Read these off the array that follows.
1) The entry in the bottom-right corner?
2) The fifth entry from the end, reading row by row?
3) The 3rd entry on the main diagonal?
4) The top-right entry?
5) The entry just left of the largest entry?
6) The minimum?
7) The entry in the top-left corner?
8) The fourth entry, reading row by row?
[[  9   7   5   1  -4   5]
 [ 11   3 -30  -4  11  -2]
 [ -7   3  31  -5 -21   5]
 [ -9  -6   8   4   2  -2]
 [  0   1   5  -1  -4   1]]
1) 1
2) 1
3) 31
4) 5
5) 3
6) -30
7) 9
8) 1

Questions about the matrix below.
1) The first entry on the main diagonal?
2) The last entry of the smallest entry's row?
3) The first entry in the row that holds the largest entry?
4) The fourth entry in reading order?
5) The 3rd largest entry?
6) The entry in the bottom-left corner?
7) The top-right entry?
8) The last entry, reading row by row?
[[  1  -2  30   3  -2   0  -4  -4  -4]
 [ -6   2 -29  -5  -1   0   9  13  13]
 [ -6   2 -30  -5  -1   0   9  14  13]
 [ -7   0 -29  -5  -1   0   8  13  13]
 [ -6   2 -28  -5  -2   0   8  13  12]
 [  3   1  33   3  -1   0  -4  -5  -5]
 [ -7   0 -24  -4  -1   0   8  12  11]
 [  0  -2  21   1   0   0  -1  -1  -1]
 [ -6   3 -26  -4   2   0  10  13  12]
 [ -7   0 -29  -4  -2   0   8  13  12]
 [ -6  -1 -22  -4   0   0   8  12  11]
 [  2   0  29   2  -3   0  -4  -4  -3]
 [ -7  -1 -23  -4  -1   0   8  12  11]]
1) 1
2) 13
3) 3
4) 3
5) 29
6) -7
7) -4
8) 11

[[4771 2393 4875 4622]
 [4790 2185 4791 4628]
 [4754 2371 4896 4611]
 [4433 8386 4684 4644]
 [4946 1309 4645 4695]
 [4736 2395 4931 4600]
 [4837 1436 4140 4645]]
Rows and columns are numbered from 1.
The entry directly above 4736?
A: 4946
The entry in row 3 and column 1?
A: 4754
The bottom entry of the column that holds the smallest entry?
A: 1436
The entry at row 1, column 3 is 4875
The entry just left of 4628 is 4791
The top-right entry?
A: 4622
The entry in the bottom-left corner?
A: 4837
The top-left entry?
A: 4771
The entry at row 2, column 1: 4790
The entry just right of 4931?
A: 4600
The entry just right of 4946?
A: 1309
The entry just right of the largest entry is 4684
The entry directly above 4684: 4896
The top entry of the column that holds the smallest entry is 2393
The entry directly below 4628?
A: 4611
The entry just right of the smallest entry -> 4645

grid =
[[ 299 -297 -261 -135 -406  362  333  160]
 [  -2  275 -600  -67 -526 -350 -145  -68]
 [ -32  312 -604  -25 -466 -334 -163  124]
 [ 281   80 -603 -488 -188 -264  305  -28]
 [ 480  -89 -363 -554 -244  487  -65    5]
 [-228 -249  103  222   56  175 -160    3]
 [  67  568   40  171 -133  171  230 -175]
 [-176  -93  671 -156  196 -316  161 -112]
 [-115  543 -439   32 -199 -212  -25 -142]
 [ 241 -302  174  659  363 -131 -506 -151]
 [ 284   82 -596 -490 -192 -271  303 -121]
 [-225 -236  130  226   31  213 -108  -86]
 [-687  126  384   83  148 -284 -142  -22]
 [-576   46  337  161  194 -144 -210  -76]
 [  28  246 -587 -112 -583 -363 -122 -135]]
Counting starts at 1.
Give the top-right entry.
Answer: 160
The entry in the bottom-left corner: 28
The entry at row 1, column 3 is -261
The top entry of the column that holds the smallest entry -> 299
Give the entry in row 1 and column 2.
Answer: -297
The entry in row 2 and column 2 is 275
The entry directly above 487 -> -264
The entry just right of -228 is -249
The entry just right of the smallest entry is 126
Give the entry in row 3 and column 1.
Answer: -32
The entry at row 2, column 1: -2
The entry just right of 337 is 161
Give the entry just left of 333.
Answer: 362
Give the entry just right of 246.
Answer: -587
Give the bottom-right entry.
Answer: -135
Give the entry just right of the largest entry.
Answer: -156
The entry directly below the smallest entry: -576
The entry just left of 230: 171
The entry just left of -350 is -526
Give the entry directly above -76.
Answer: -22
The entry directly below 230 is 161
Give the entry just left of -144.
Answer: 194

data =
 15   10   12   -6   12    8    8  -26   14   10  -22    8   -9   18   -8
 12   -8    4    8    8    1    3   13   15    3    6    1   -2   -2   10
-15  -10    8    4  -19  -29  -16    5  -27   -5   18    3   13   -9   19
 -2    3    9   12   -8  -16   -5   22  -14   -5    3   12    6   -8   25
 -2    5   -2   -8    1    6  -32   -1   25  -23   34   -5   18  -25   -7
Indices start at 1.
The entry directly above the smallest entry? -5
The entry in row 1 and column 3 -> 12
The bottom entry of the column that holds the smallest entry is -32
The entry in the top-left corner -> 15
The entry in the bottom-left corner -> -2
The entry in row 1 and column 2? 10
The top-right entry? -8
The entry in row 3 and column 1 -> -15
The entry at row 2, column 2? -8
The bottom-right entry: -7
The entry directly above the largest entry? 3
The entry directly above the centre entry? 13
The entry directly above 9? 8
The entry just left of the largest entry: -23
The largest entry? 34
The entry just left of the smallest entry -> 6
The entry directly below -14? 25
The entry in row 2 and column 1 -> 12
The entry just right of -15 is -10
The entry just right of the smallest entry? -1
The entry just right of the centre entry: -27
The entry directly below the centre entry? 22
The top entry of the column that holds the largest entry -> -22

Questions about the grid below. Indices start at 1.
1) Read off the entry directly above the smallest entry.
2) Read off the entry directly above 5.08.
3) Read off the bottom-right entry.
4) Read off the entry just right of -3.99.
5) Read off the entry at row 3, column 1.
6) Read off the top-right entry.
7) Read off the entry in row 1 and column 3.
8) Read off the entry directly below the largest entry.
[[ -5.52 -11.22   9.32  -8.36   6.05   0.18   0.39]
 [ -6.37  -5.08  11.76  -8.36  10.60   3.71 -27.32]
 [ -3.99 -13.10  11.76  -8.56  12.71   3.72 -12.92]
 [ -5.52  -4.10  18.14  -5.87   5.08   3.71  -7.73]
 [ -5.53  -8.05  11.76 -10.74   9.95   3.71 -14.35]
 [ -4.49 -13.25  11.76 -10.04  10.56   1.90 -11.37]
 [ -7.30  -8.05  11.51  -8.36   5.24  -0.52   1.68]
 [ -5.52  -5.84  11.76  -8.36  10.73  -3.50 -30.01]
 [ -5.52 -13.92  11.76  -3.28   9.95   9.02 -11.25]
 [ -0.59 -13.96  11.95  -8.36  15.39   3.71 -12.20]
 [ -5.52  -8.05  11.76  -8.36   9.95   3.71  -7.64]
 [ -4.49  -8.11  13.60  -0.02  12.97   3.71 -20.54]
 [ -5.52  -6.19  11.76  -8.36   9.95   3.71 -12.20]]
1) 1.68
2) 12.71
3) -12.20
4) -13.10
5) -3.99
6) 0.39
7) 9.32
8) 11.76

[-35  -3   2  -7  -2  -9  -1  27  -9  -3   3  11 -11]
The entry just right of the centre entry -> 27
The 2nd entry from the end?
Answer: 11
The entry just right of the smallest entry?
Answer: -3
The first entry is -35
The last entry?
Answer: -11

Read these off the array that follows. Rows and columns are numbered from 1.
1) Report the entry directly below 75.
2) Report the entry directly above 15.
3) Report the entry at row 1, column 1.
4) Report the entry at row 1, column 2.
5) Report the entry at row 3, column 3.
24	44	47	52
35	54	40	75
44	13	15	59
34	59	40	50
1) 59
2) 40
3) 24
4) 44
5) 15

371,655,411,761,627,896,397,173,374,338,253,379,623,550,404
Read off the entry just right of 379.
623
Read off the entry just right of 397.
173

M =
[[8956 4277 5785 1192 6182 5326 2227 5004 7314 3890 6031 9096 6193]
 [6996 4399 5851 1192 5563 6180 2760 4485 5581 4646 5898 8557 6919]
 [8003 4812 6919 1192 6009 6108 2713 4802 6621 4880 5788 8608 6080]
 [7986 5580 5787 1192 6166 5976 3917 5307 6361 5457 5900 7164 6249]
 [7987 2425 6920 1192 7141 4744 1623 3473 6245 5821 5468 8911 5294]
 [7121 6150 5363 1192 5421 6722 4283 5479 5844 4742 6102 7466 7287]
 [7573 2560 5561 1192 7135 4504 2660 4146 6639 4711 6020 9239 6251]
 [7943 3095 5346 1192 6273 4877 1986 4166 5925 5014 5795 8349 6008]
 [5920 3868 6278 1192 6095 6446 2885 3394 4548 5680 5581 8555 7269]
 [7247 5978 6299 1192 6137 6300 4702 5480 6055 6124 5871 6604 6125]
 [6666 4651 6423 1192 6914 6023 4193 4276 5662 6249 5712 7658 6575]
 [7135 3363 5264 1192 6668 5191 2868 3852 5343 5703 5724 7934 6507]
 [7948 4217 7736 1192 6564 5818 2423 4149 6185 6310 5376 7981 5184]]
Read off the last entry in the row that holds the largest entry.
6251
Read off the smallest entry in the last row.
1192
Read off the 1st entry, reading row by row.
8956
The bottom-right entry -> 5184
Read off the median entry.
5795
The entry just right of 5871: 6604
Read off the first entry on the diagonal from the top-right corner.
6193
The entry just left of 9239: 6020
The entry at the centre -> 2660
Read off the entry just right of 6446.
2885
Read off the entry just left of the centre entry.
4504
The entry just right of 3394: 4548
Read off the entry directly above 6095.
6273
Read off the 3rd entry on the diagonal from the top-right corner.
5788
Read off the largest entry in the first row.
9096
Read off the entry directly below the centre entry.
1986
Read off the second entry on the diagonal from the top-right corner.
8557
The 2nd entry on the main diagonal is 4399
The largest entry in the last column: 7287
Read off the 2nd entry, reading row by row.
4277
Read off the third entry on the main diagonal.
6919
The entry directly above 8555: 8349
The entry directly above 4146 is 5479
Read off the entry in the bottom-left corner.
7948
The smallest entry in the first column -> 5920
The 4th-last entry, reading row by row is 6310
Read off the 5th entry, reading row by row.
6182
The entry directly below 2885 is 4702
The entry just left of 4880 is 6621
The fifth entry from the end, reading row by row is 6185
